[[-0.29 -0.33 -0.80  0.73 -0.48 -0.51  1.32 -0.80  0.78 -0.69  0.84 -1.77
   0.47 -0.09]
 [ 0.76  1.92 -3.28  0.71 -0.01  2.36  0.76  2.18 -0.62 -1.43 -2.47  2.26
  -2.43 -1.35]
 [-0.25  0.73 -2.84 -1.52 -0.47  1.61 -1.27 -0.56  0.05 -0.02 -0.92 -1.42
  -0.53  1.10]
 [ 0.41 -1.71 -0.78  0.08 -0.13 -4.22  0.28  0.14 -0.89  0.99  0.87  2.47
   1.39 -1.08]
 [-0.42  0.14  1.32 -0.15  1.19  1.24 -1.05 -0.03 -0.37 -1.58 -1.92 -1.74
  -1.35 -0.19]
 [ 0.40 -0.98 -1.18  0.62 -0.41 -2.29  2.42 -0.50  1.70  1.63  3.87  1.02
  -0.83  1.94]
 [ 0.08  1.06  0.69  1.60  0.37  1.95  0.11  1.37 -1.40 -1.18 -1.67  1.42
   0.67 -3.62]
 [-0.12  1.35  0.03 -1.28  0.26  2.47 -1.29  0.01  0.25  1.06  0.00 -0.33
  -0.80  1.76]]
-0.12

[[-0.01 -3.52  2.62 -1.26  1.99  1.24  1.18  0.37  0.95 -0.98  3.25  0.19
   0.66  2.58  1.44]
 [-0.08  1.34 -0.59  0.50  0.80  1.71 -2.59 -0.43  1.80 -0.38 -0.27  0.47
   2.69 -0.97  0.37]
 [ 0.41  1.01  0.28  4.01 -0.39  0.22 -0.39 -0.40 -1.69 -0.82 -0.48  0.73
  -4.44  0.73 -1.81]
 [ 0.67 -2.09  0.27  1.86  1.32  0.31 -0.02  0.05 -0.46 -1.01  0.62  0.44
  -0.79  0.62  0.94]
 [-0.54  2.32 -2.07  2.10  1.24  0.48 -0.21  0.48  0.71 -3.36 -0.87 -1.30
   1.95  0.50  0.14]]
-0.54

[[ 1.80 -1.51  0.32  0.07  1.00 -1.00  0.14 -0.39  1.78]
 [ 2.49  1.44  2.47 -0.19 -0.13 -0.70  3.50 -1.56 -1.48]
 [ 2.83 -3.03 -0.90  0.59  2.75  0.84 -1.21  0.84  3.35]
 [-0.81  1.30  1.58 -0.23  1.82  1.76  4.53  0.42 -1.17]
 [-1.03  1.05  2.79 -1.87 -0.34 -1.49  5.45  0.48 -4.20]
 [ 3.94 -1.61  0.38 -0.34 -0.57 -1.18 -1.49  0.32 -0.90]
 [-0.10 -1.29  2.10 -1.86  0.95 -1.20  4.06  1.30 -2.34]
 [-4.61  0.22 -0.57 -0.70  1.10  1.69  1.20  4.27 -2.10]
 [ 3.46  0.60  0.79  0.82 -1.75 -2.22 -1.21 -1.78  0.55]
 [ 0.76  2.33  1.19  0.65  0.07  0.91  1.90 -0.73 -0.76]
 [-3.69  0.70 -0.28  0.37  2.19  3.28  1.64  1.72  0.37]
 [-4.27  1.68 -0.16  0.61  1.57  3.30  1.70  1.88 -0.15]]
-4.27

[[-1.94  2.20 -2.04 -1.29  0.30  0.04 -3.04 -0.48]
 [-2.06 -1.98  4.34 -2.07  3.29  4.20 -2.71 -3.00]
 [-1.29  1.24 -1.97 -1.59  2.92 -0.37 -1.80  0.84]
 [-0.29  0.09  0.04  0.28 -1.04  0.24 -0.71 -1.37]
 [-0.03 -1.35 -0.21 -0.31  1.37  1.69 -2.44 -5.74]
 [-1.24  1.54  0.19 -0.19 -1.71  0.49 -1.17  1.33]
 [-0.39  0.33  0.80  0.18 -1.50  0.43  0.03  0.66]
 [-0.55  1.07 -1.41 -0.66  0.38 -0.19 -1.22  0.16]
 [-1.31  1.48  1.69  0.83 -4.98  1.45 -1.08  0.34]
 [-0.79  0.76  0.48 -0.87  0.79  0.28 -0.15  2.03]
 [-0.62  0.79 -0.82 -0.08 -0.36 -0.05 -0.77  0.05]]
-0.62

[[ 0.91  1.75 -0.08 -3.58  2.45  0.68 -0.22  0.20  0.69  0.37  1.44 -1.38
   0.20  1.17  0.19]
 [ 1.77  2.37 -0.71  1.64  1.73 -2.16  0.94  0.16  0.63  0.51  3.06  4.52
   0.08  1.05 -3.45]
 [-0.34 -1.21  0.18  0.40  2.33  1.66 -1.16 -0.28  1.55  0.34 -0.46  1.12
  -0.59  0.80  0.52]
 [ 0.24 -3.75 -0.27  3.23  2.46  1.45 -0.62 -0.48 -0.80  1.96 -0.33  5.47
  -0.74  3.77 -1.94]
 [ 1.68  2.02 -0.50 -1.63  0.16  1.58  1.26  0.19  0.36  0.02  2.74  0.35
   0.50  0.10 -0.23]
 [-0.36  2.18  0.54 -3.40  0.43  1.65 -0.67  0.10  3.00 -1.82  0.07 -4.49
   0.06 -3.17  3.60]
 [-1.77 -0.31 -0.17  0.99 -0.28  1.87  1.11 -0.14 -0.14  0.95 -1.80 -4.17
  -0.38  1.23  0.47]]
-1.77
---
[[ 0.46  1.42  0.38  1.12  0.11 -1.38]
 [ 1.61 -0.94  1.54 -0.64 -1.41 -1.15]] -> -0.64

[-1.164 -1.507  0.351 -0.311  1.323 -0.576] -> -0.311

[[ 0.58 -0.14 -0.44 -0.45 -0.71  1.07]
 [ 0.61 -2.12 -0.54 -0.26 -0.29  1.17]] -> -0.26

[-165.056   86.990  140.092  -53.671] -> 86.990

[[-14.7  -7.1  -8.4  10.8]
 [ -2.4  21.5  13.0  15.6]
 [  3.5   1.0   8.0   8.6]] -> 1.0

[[-14.13   1.66   8.33  -1.19 -10.85]
 [ -9.26  -6.12  -6.33   4.86  20.22]] -> -6.33

[  7.861  -6.477   9.683 -15.225   5.906] -> 9.683

[[ 1.29  0.25  1.00 -0.27  0.03]
 [ 0.39  1.74 -0.39 -0.81  0.28]
 [ 0.86  1.54  0.91 -1.24  0.46]] -> 0.91

[ 0.454  1.908  0.834  0.675 -1.476  1.313] -> 0.675
---
[[736 561 498 735 266 771 658]
 [755 452 815 339 484 593 517]
 [232 549 594 437 857 377 822]] ==> 377

[159 239 221 191 122  87  46] ==> 87

[703 671 849 107 962] ==> 107

[1680 3913 8621 7870 4293 6667] ==> 4293

[85 40 16 93 65 57] ==> 65

[[524 508 635 552 744 368 579]
 [491  66 639 610 990 478 558]] ==> 478

[6490 9181 4751 5952 1998 7254 2233] ==> 7254

[[-455  473 -193   17]
 [-829  947 -278 -202]] ==> -278

[-33  15   7  -5   7  25 -27] ==> 25

[[330 704 701 485 583 406 290]
 [540 827 633 763 583 674 561]
 [435 642 428 554 692   4 351]] ==> 4
---
-0.04  -0.02   0.14  -0.05   0.00   0.01  -0.01
 0.03  -0.03  -0.19  -0.05  -0.03   0.01   0.10
 0.02  -0.09  -0.05   0.05  -0.07  -0.04   0.05
-> 0.14

  -3.03   171.92    87.87    34.16     9.39
 120.76  -136.71   -26.79     1.69   155.67
-> 87.87

 0.058   0.189   0.052   0.116   0.102   0.136  -0.195 -> 0.052

-137.2    53.4  -146.1     1.1  -167.0   -60.9
  81.0  -197.1   136.4  -162.7   182.1  -185.9
-> -146.1

 13.3  -14.7   13.1   -8.0
 14.5  -14.4   20.1  -11.0
 12.6  -14.4   13.3   -6.9
-> 13.1

 1.8  -0.8  -1.1  -1.1   0.5 -> -1.1

 0.0  -1.0  -1.6   1.2  -0.5 -> -1.6

-0.834   0.008   0.066  -0.595   0.471   0.263
 0.557   0.757   0.068   1.815  -0.638  -1.304
-0.155   0.450  -0.105   0.188   0.409  -0.179
-> 0.066

-0.07   0.09   0.03   0.12   0.05  -0.15 -> 0.03

 14.597  -15.294  -16.199  -12.776 -> -16.199
---
[[739 753 517 879 394 966]
 [665 270 570 215 243 661]] out 270

[[ 40 -41  39  17]
 [ 39 -35   9  49]
 [ 41 -25  38 -11]] out -35

[[92 56 43 54]
 [72 32  9 38]] out 32

[[4 3 7 7 5 6 2]
 [5 5 5 5 5 5 5]] out 5

[[ 31 -23 -35 -10  36]
 [  7 -25 -42 -13  17]] out -25

[[604 265 323 360 722 229]
 [ 64  94 283 337 563 865]
 [354 505 329 532 544 822]] out 94

[[ 29  15 -24  32 -12 -13]
 [ 30  28  18  26 -40 -42]] out 28

[[917 475 498 914 414]
 [586 907 938 666 546]
 [721 789 404 105 753]] out 907

[[8675 5310 4344 6241 5249 4402 3014]
 [8848 3205 6180 4809 3679 5436 5921]
 [3271 5509 4538 5194 6497 4709 5619]] out 3205
